These are the activations of a small neural network, seen along a few directions. Each row is one input.
In each table, some parts of the input vary, and every possible input appears once, in random order.
A made-up example of a description, with smaller parts first: ring(5) and (point or (values(2) and line(4)) or ring(11)).
Shared parts are said once, and a part with two or three values counts as separate values.

Rows:
r1: [ 21.5  44.5  26.9 -53.4 -11.8  15.7  61.5 -65.9  -2.2 -39.5 -54.9]
r2: [ 49.5  66.4  21.7 -59.9 -41.1 -35.6  -7.6   3.8 -49.2 -36.0 -47.8]
r3: [  1.5 -11.1 -40.0  -6.5  -5.1  46.3 -20.5  33.0  51.3 -30.6   7.3]
r4: [ -8.2 -18.2 -16.8   5.8  -2.8  48.6 -34.7  31.0  60.5   8.5  14.3]
r5: [  4.9  47.6  66.7   8.6  -6.3  61.6  32.4 -71.9 -10.4  39.5  -5.6]
r6: [ -0.5 -14.7 -62.4 -15.8  -4.2  19.1  -4.5  26.7  43.2 -48.7   0.7]
r7: [ 15.5  54.6  -2.3 -74.0 -26.1 -83.7   9.9 -13.7 -71.4  10.7  -0.7]
r8: [-39.8 -72.4 -36.9  28.0   7.2 -29.7 -24.5  22.3   0.7  10.8  26.4]
r9: [ -6.6  25.7   4.7 -76.3   7.3 -31.0  78.1 -83.3 -20.9  11.9 -12.8]
r10: [ 40.9  62.6  65.1  11.1 -30.8   5.0 -29.3   8.9 -44.5  54.2  -6.2]
r11: [ 35.1  -5.1  72.2  61.9  59.8  33.5  54.9 -48.3 -25.0 -10.0 -12.2]
r12: [ 59.5  18.1  74.3  64.8  26.8 -23.9 -14.9  23.9 -57.4  -2.5  -3.6]
r13: [-30.9 -62.6 -59.2   6.3   5.0 -43.7 -14.6  14.5  13.3  -7.2  18.1]
r14: [-52.0 -29.8  -9.1  43.4   6.0  11.3 -28.6  33.4  26.1  30.4  28.5]
r15: [-10.4 -27.6 -76.1  -7.6   2.8 -24.7  -1.3  14.3  33.6 -38.8  -2.5]
r16: [-43.5 -56.0 -27.5  43.4   9.2  -4.4 -17.7  38.2  -1.6  22.7  22.2]
r17: [-36.4 -22.1  -1.2  20.3   4.5  35.6 -38.6  33.3  53.8  24.8  28.7]
Question: What do these inputs look like to the network?
Answer: (values(2) and line(4)) or ring(9)
Question: What sort of input is r9?
Answer: values(2) and line(4)

Rows:
r18: [ -2.5   3.6 -35.1 -22.9  -9.7  -8.0   0.4  18.2   5.9 -26.2 -14.7]
r19: [-25.8 -10.3 -40.9 -23.5  -2.7 -35.1  10.4  -9.5  -1.8  -3.4  -2.6]
r20: [ 51.5  72.5  64.6 -40.3 -25.3   4.2  24.8 -34.5 -47.0  10.0 -39.9]
r21: [ -1.6 -24.5   6.6   4.0  32.4  19.7  15.4 -18.9  27.6  -8.1  11.1]
r22: [  2.1   0.6   6.2   5.3  25.6  36.0  -0.6 -12.0  31.7 -11.8   8.3]
r23: [-12.6 -15.1  -7.2  11.0  -4.5 -44.2 -12.0  19.3 -24.1  14.2  27.5]
r24: [ -1.2   4.4 -38.8 -14.9  -8.0  12.7   9.6  -5.0  18.8 -23.5 -16.0]
r25: [  0.5  11.5 -19.0 -15.4  -4.9 -34.7 -21.1  34.0   3.8 -13.2   3.2]
r26: [ -0.5  -7.9  25.2  38.4   8.0  12.8 -21.0  15.3   8.0  -2.9  -7.5]
r27: [-10.3 -16.9   4.2  35.6  -2.0 -20.0 -14.7   3.1 -21.3  22.9  18.5]
r28: [ -2.3 -20.1 -34.4 -32.0   8.3 -31.5   2.0   6.1  -8.6 -25.0 -13.8]
r29: [ -5.8   4.1  -8.1 -26.7 -18.2  36.1  -8.2 -14.7  36.5  -8.6  -8.4]
r30: [ -1.2 -20.9 -38.4 -18.4   1.4  -7.0  18.4 -15.8  11.9 -26.7 -18.2]
r31: [ 0.1  3.5  6.5 -3.9  3.7 54.0 -2.7 -2.4 35.0 12.1  5.1]
r32: [ 10.6   5.6   1.7  -0.3 -23.9  -3.6 -33.8  46.3 -14.8   8.7  13.2]
r33: [  4.1 -10.0 -24.5  -9.6   4.1 -46.8  -5.3  22.9  -4.6  -6.0   5.9]
r34: [ 24.7  52.6  55.9 -30.9  -3.9 -36.6  43.1 -64.9 -58.7  12.9 -20.2]
r35: [ -2.2   9.4 -29.4 -41.7 -22.2  -1.4 -20.9  18.6   8.4 -10.8 -19.7]
r36: [ -2.4  -3.3  28.7  25.8 -12.2  30.0 -25.7  21.8   8.4  18.3  -7.3]
r37: [ 50.5  49.4  57.6 -24.8   1.5 -21.4  50.4 -50.8 -57.7  -2.9 -28.1]
r38: [-1.4  5.0 12.6 30.2 22.3 42.0 -1.7  7.3 11.5  1.6 11.3]
r39: [-18.6  -2.8 -25.2 -12.2  -6.4 -54.7  -3.3  12.1 -11.5   9.7  14.9]
r40: [ -3.1 -21.7 -16.7  -7.8   8.2  11.4  20.3 -28.1  28.7 -17.9   0.2]
r41: [ -3.3   7.6  15.5  16.3   6.8  53.5 -12.7  14.1  18.4  24.5   7.5]
r42: [  9.9  -2.8   8.2  37.8  -5.6   5.4 -23.8  27.0  -9.6   1.3   8.3]
r43: [ 10.7 -17.9  -5.7  17.5   5.9 -31.3 -10.5  28.8 -25.3  -0.4  19.1]
r44: [ 10.7 -29.3   6.1  35.9   1.1  -8.7 -10.7  21.3 -20.9   5.3  10.3]
r45: [ -3.8  13.6 -13.1 -27.6 -18.2 -23.0 -35.5  38.4   8.5   4.3  -1.7]
r46: [-22.8 -15.1  -0.3   3.4  25.4  13.4  17.8 -32.1  23.5  16.6  23.3]
r47: [-25.4 -14.8 -17.5 -11.6  -1.7   3.7  23.2 -38.7  23.0  -1.5   9.5]
r48: [  7.8  -3.9  13.5  22.5 -21.9  17.3 -35.2  34.6  -9.4  16.7   1.8]
r49: [-25.0  -8.7   8.1  29.9  23.4  20.1  15.8 -12.1   2.1  29.8  26.9]
r50: [-26.3 -11.2 -38.2 -19.2  -4.6 -15.1  20.6 -29.1   9.5  -8.8  -6.9]
r51: [-26.1 -19.6  19.8  45.8   7.1  -2.1   4.0  -4.5  -2.3  27.5   9.7]
r52: [ 13.7   3.7  -5.0  18.7  -8.5 -15.3 -18.1  42.3 -12.2  -4.8  17.2]
r53: [ -7.6   9.3 -29.7 -31.0 -19.3  24.0  -7.8  -2.6  21.6  -7.2 -17.8]
r54: [ -5.5 -20.2  13.1  29.8  28.9  25.5  14.8   0.5   7.4   5.6  13.4]
r55: [ -9.7  -1.4  -7.7 -11.7   3.0  23.4   1.0 -19.0  34.9 -29.6  -4.6]
r56: [ 52.6  68.9  60.4 -25.8 -10.8  -7.3  35.2 -41.2 -52.3 -12.7 -36.6]
r57: [ -2.6 -26.5  20.4  44.3  17.4   2.7  -1.8   3.8  -2.9   9.9  -2.1]
Question: What do these inputs look like to the network?
Answer: line(4) and (point or ring(9))
Question: The inputs of r27 and r48 match in every part but the line(4) part. If r51 is changed in the same way as r27 into r48, which row does it become?
Answer: r36
Question: The inputs of r54 and r49 match in every part but the line(4) part. If r33 is changed in the same way as r54 into r49, which row does it become?
Answer: r39
Question: Change only the ring(9) part in r25. List by row number the other rows that result.
Answer: r18, r22, r24, r26, r38, r42, r52, r55
Question: Start at r29 and move only the line(4) part, one step at a time. The first step leads to r55. Which rows follow, in order?
Answer: r40, r47

Rows:
r58: [  5.8 -14.6  19.2  44.5  -4.6  14.2 -54.0  57.9   6.4  16.7  11.4]
r59: [ -6.5 -21.5 -46.6   0.2 -15.1 -50.1 -35.3  44.1  -7.9 -12.9   7.8]
r60: [ 79.3  64.6  90.8   9.1   4.2   0.2  19.4 -21.8 -74.1   3.1 -34.8]
r61: [ -7.3   2.9 -47.4 -29.2 -21.4   2.3 -39.5  46.4  32.3 -15.5  -6.9]
r62: [  6.9  56.0  17.9 -81.6 -23.0  19.3  55.2 -76.2  -3.9 -23.2 -52.4]
r63: [ 31.1  77.6  35.6 -54.5 -35.2 -85.4  19.1 -21.9 -92.4  32.1 -10.3]
r64: [ 16.0  53.9  71.6 -18.5  -6.4  67.1  50.9 -82.1   1.3   9.5 -35.0]
r65: [-27.6 -47.6  -1.5  59.9  22.0   2.4   3.1   6.8   9.5  20.6  31.7]
r66: [ -0.4   0.7  11.4  33.8  -4.6  45.6 -48.8  40.7  31.5  13.9   7.9]
r67: [-37.7 -46.1 -56.9  -1.5   7.8 -45.1   9.3  15.6   4.3 -10.9  15.0]
r68: [-12.7 -40.5   1.9  68.8  16.7  -8.5 -13.0  26.6  -6.6  15.9  30.7]
r69: [-19.8 -36.5 -54.6   8.1  -1.6 -53.9  -6.2  30.6  -8.9 -14.2  15.2]
r70: [  0.4  -7.9 -37.6 -15.5 -26.3 -31.5 -47.6  58.7   5.0 -12.1  -4.3]
r71: [ 36.4  33.4  70.2   5.2  28.1  26.6  67.9 -80.8 -18.6  -9.5 -19.7]
r72: [-32.4 -48.8  -2.3  49.2  23.7  23.6   3.2 -11.0  29.8  23.7  26.8]
r73: [-21.5 -23.4 -57.2 -39.0  -1.7  15.2  -4.2   9.0  45.2 -26.5   4.8]
r74: [-30.3 -36.9   0.3  31.8  22.7  49.4  -4.2 -11.5  41.8  16.3  22.9]
r75: [ -7.2  -6.6   2.9  26.7   7.5  62.1 -28.7  19.2  45.8   5.2  13.0]
r76: [ 35.7  72.4  92.8   5.7 -12.7 -38.9  14.3 -23.6 -91.1  61.9   2.9]
r77: [-40.2 -44.5 -59.7 -12.6   7.0 -21.1  11.4  -4.0  27.6  -6.4  10.9]
r78: [-38.8 -34.9 -57.0 -30.1   7.6   4.3   3.3  -4.2  39.6 -13.6   7.1]
r79: [-15.6  -3.0 -52.5 -35.4  -9.3  15.4 -22.6  27.5  42.1 -25.7  -3.9]
r80: [ 27.9  36.3  15.7 -55.0   9.5 -22.1  72.9 -76.8 -22.9 -41.5 -36.0]
r81: [-14.4 -27.4  -0.9  21.8  16.2  59.9 -10.7   5.5  46.9   3.6  20.5]
r82: [ -1.3 -28.0   9.9  60.0   6.5  -4.6 -41.3  43.5  -6.2  16.0  23.4]
r83: [ 74.2  70.2  33.8 -51.8 -17.6 -46.3  26.1 -18.2 -76.6 -26.5 -48.8]
Question: The inputs of r61 and r66 match in every part but one. If r78 is changed in the same way as r61 into r66, which row does it become?
Answer: r74
Question: What do these inputs look like to the network?
Answer: values(2) and (line(4) or ring(9))
Question: Change only the line(4) part in r71. List by row number the other rows that result.
Answer: r60, r64, r76
Question: Change only the line(4) part in r80. List by row number the other rows that result.
Answer: r62, r63, r83
